These are the activations of a small neural network, seen along a few directions. Each row is one input.
In each table, some parts of the input vary, and every possible input appears once, in random order.
Descriptions start from the smaller parts, as in this example, which fits no table here: values(3) and (point or line(11) or (line(4) and ring(8))).
Shared parts are said once, and a part with two or three values counts as separate values.
In the rows, 128 means zero.

Rows:
x1: [142 155  79 127 147  93  96 156 132 125 127 129 154 127 127 114 109]
x2: [128 119  86 134 157 123 144 147 119 134 139 117  77 159 104  96 128]
x3: [111  72 203 222  84 143  41  87 179 119 119 126 138 151 114 152 115]
x4: [172  70 162 234 112 109  29 115 164 162 146  88 125 152 133 149 123]
x5: [139 154 117  84 135 128 133 140 143 113 116 118 169 148 156 136 110]
x6: [ 98 108 130 130 121 146 151 129 117  94 118 164  98 145  86 103 127]
x7: [137  57 182 191  76  92  89  45 149 155 169  96 132 117 165 190 156]
x8: [129 123 128  75 112 137 144 161 149 165 101 111 160 138 151 129 113]
x9: [159  94 219 208  92 135  44  93 169 158 121 106 122 125 133 166 182]
x10: [146 133 140  84 168 146 136 132  94 102 121 118 164 148 159 119 121]
x11: [150 163 134 141 160 150 148 110 107 104 125 152  95 118 117 120 141]
x12: [112 117 113 100 103 129 159 109 130 177 156 146 115  89 114 141 129]
x13: [ 92 146 143 128 148 121 125 146  96  76 119 148 147 139 150 103 109]
x14: [ 97 139  99 102 105  95 162 115 145 161 142 121 151  98 146 149 131]
x15: [122 152 122  95 129  96 140 126 111 120 164 126 176  97 145 153 127]
x16: [123 104 122 104 122 117 193 102  96 122 171 124 103 114 113 136 153]
x17: [139 175 133 134 165 140 126 121 108  99 120 141 144 105 135 116 140]
x18: [131 140  67 130 120 106 110 171 147 158 118 116 142 119 110 121 119]
x19: [114 163 135 109 107 122 124 167 151 166 104 117 137  98 133 123 151]
x20: [143 143  90 134 173 113 110 145  83 101 130 111 147 129 128 110 115]
x21: [134 131 123 116 144 118 179  90  76 103 164 126 112 115 142 138 134]
x22: [ 83 131 123 123 106 146 124 145 157 138 106 162 100 126  98 116 108]
x23: [149 133 120 104 158 155 164  98 112 105 123 132 113 167 134 120 113]
x24: [126 139 137 127 139 158 161 137 129 131 129 137  82 122 116 100 162]
x25: [124 175 119 121 141 112 123 142 140 114 108 129 153 104 138 134 142]
x26: [144 109 128  90 128 166 175 126 129 126 130 118 104 164 123 105 127]
x27: [112 151 134 115 110 106 110 167 121  86 119 153 165 125 119 125 111]
x28: [143 134  90 141 172 114 136 130  89 111 132 119  92 151 117 108 113]
x29: [112 130 136 135 136 135 144 129  83  71 119 154 106 143 114 115 114]
x30: [130 129  81 129 125 138 112 172 142 173 127 125  89 120 110 114 110]
x31: [161  51 207 172 114 137  82  81 177 163 116  95 145 175 164 159 127]
x32: [ 89 140 128 120  83 119 125 173 150 135 108 153 149 123 113 112 106]
x33: [142 112 109  86 111 164 154 134 149 153 107 126 119 137 112 142 124]
x34: [126 143 123 107 151 106 156 102  77  98 157 118 159 102 161 134 133]
x35: [123 147 116 129 124 164 132 137 158 164 108 157  99  95 100 135 159]
Question: Describe the family of inputs behind these rows.
Answer: values(5) and (point or ring(6))
Question: Which other rows does x33 become when the values(5) part takes its other values? List them by row number.
Answer: x12, x22, x30, x35

Rows:
x36: [116 149  45  75 145 107 166 188 104 139 120 140 108 118  89  91 118]
x37: [133 152  54  73 156 108 151 190  93 117 127 118 143 143 117 102 100]
x38: [125  69 202 153  85 165 146  59 137 128 155 134  92 145 139 146 136]
x39: [147  74 145 178  99 173 102 115 193 183 112 119  71 159 104 138 143]
x40: [115 124 149 115  61 102 107  99 195 196 137 108 194  74 169 204 143]
x41: [117 163  57  85 158 121 180 168  97 133 132 155  82 106  89  94 135]
x42: [164  89 162 239 128 103  20 102 154 138 131  95 140 142 147 150 117]
x43: [137  78 210 194 105 122  91  53 120  92 165 120 151 129 159 152 128]
x44: [151  93 152 222 105 137  28 140 206 172  91 105 111 151 125 132 126]
x45: [ 93 178 119  75 160 131 199 137  80  90 122 160 114 101 124 106 147]
x46: [122 186 129  64 173 133 187 131  78  70 124 150 149 129 140 109 143]
x47: [114 103 195 205  71 143  31 136 212 144  78 120 137 141 128 141 124]
x48: [112  83 187 161  67 177 109 109 200 156  97 137  92 151 107 148 137]
x49: [161 174  90  77 196 133 176 139  70 104 141 127 124 136 127 101 144]
x50: [159 166  71  73 187 131 154 158  74 101 131 119 150 146 133 102 107]
x51: [155 115 105 142  93  96 103  99 188 223 151  85 166  86 161 189 145]
x52: [133 166  81  87 183 132 188 146  71 120 139 140  92 109 112  98 150]
x53: [119 180 111  59 162 134 164 152  81  68 116 143 179 140 144 109 106]
x54: [170  71 168 210 137 116  83  59 115 128 182  95 126 138 150 147 126]
x55: [ 76 174  95  73 136 120 192 160 105 105 116 175 104  97 100 104 129]
x56: [128  97 205 223  94 109  24  97 158 104 116 116 168 132 154 157 119]
x57: [ 74 161  85  62 120 108 177 184 111 113 106 160 134 109  98 102 112]
x58: [158  62 159 169 117 160 134  65 132 160 171 111  73 153 132 139 140]
x59: [ 93 165  95  59 131 111 161 187 100  88 113 141 173 136 126 111  98]
Question: Describe the family of inputs behind these rows.
Answer: values(2) and (point or ring(5) or ring(6))
Question: The inputs of x54 and x43 match in every part but the values(2) part. If x50 is changed in the same way as x54 into x43, which row does it become?
Answer: x53

Rows:
x60: [127  92 179 202  74  85  47  95 185 164 134  97 180  96 158 174 137]
x61: [118 183  41  61 149 109 155 189 130 155 109 129 152 110 127 123 109]
x62: [118 144  86  76 170 144 218 151  72 112 139 152  59 134  88  77 148]
x63: [104 187 102  45 155 110 182 146  58  58 137 161 174 106 132 105 109]
x64: [158  65 196 193  83 144  92  37 172 179 167 100 122 119 163 187 149]
x65: [194  81 206 233 174 124  55  46  76  64 180  88 151 175 185 134 113]
x66: [121  93 154 180  86 161  77 147 202 156  82 134  87 160  96 121 124]
x67: [105 116 156 194  70 115  22 159 210 157  74 122 155 120 126 156 111]
x68: [100 192  77  48 142  91 156 186 106 109 112 128 201 109 149 127 106]
x69: [124 153  50  72 154 128 187 178 112 157 125 137  81 124  93 101 136]
x70: [137 182 105  47 195 151 223 126  46  63 139 162 109 135 109  92 152]
x71: [132  50 185 184  82 172 121  76 166 162 139 125  65 148 110 139 145]
Question: Describe the family of inputs behind these rows.
Answer: point or ring(5) or ring(6)
Question: A walk changes only the ring(5) part. It starts at x64 and steps to x60. List the rest of the walk in order.
Answer: x67, x66, x71
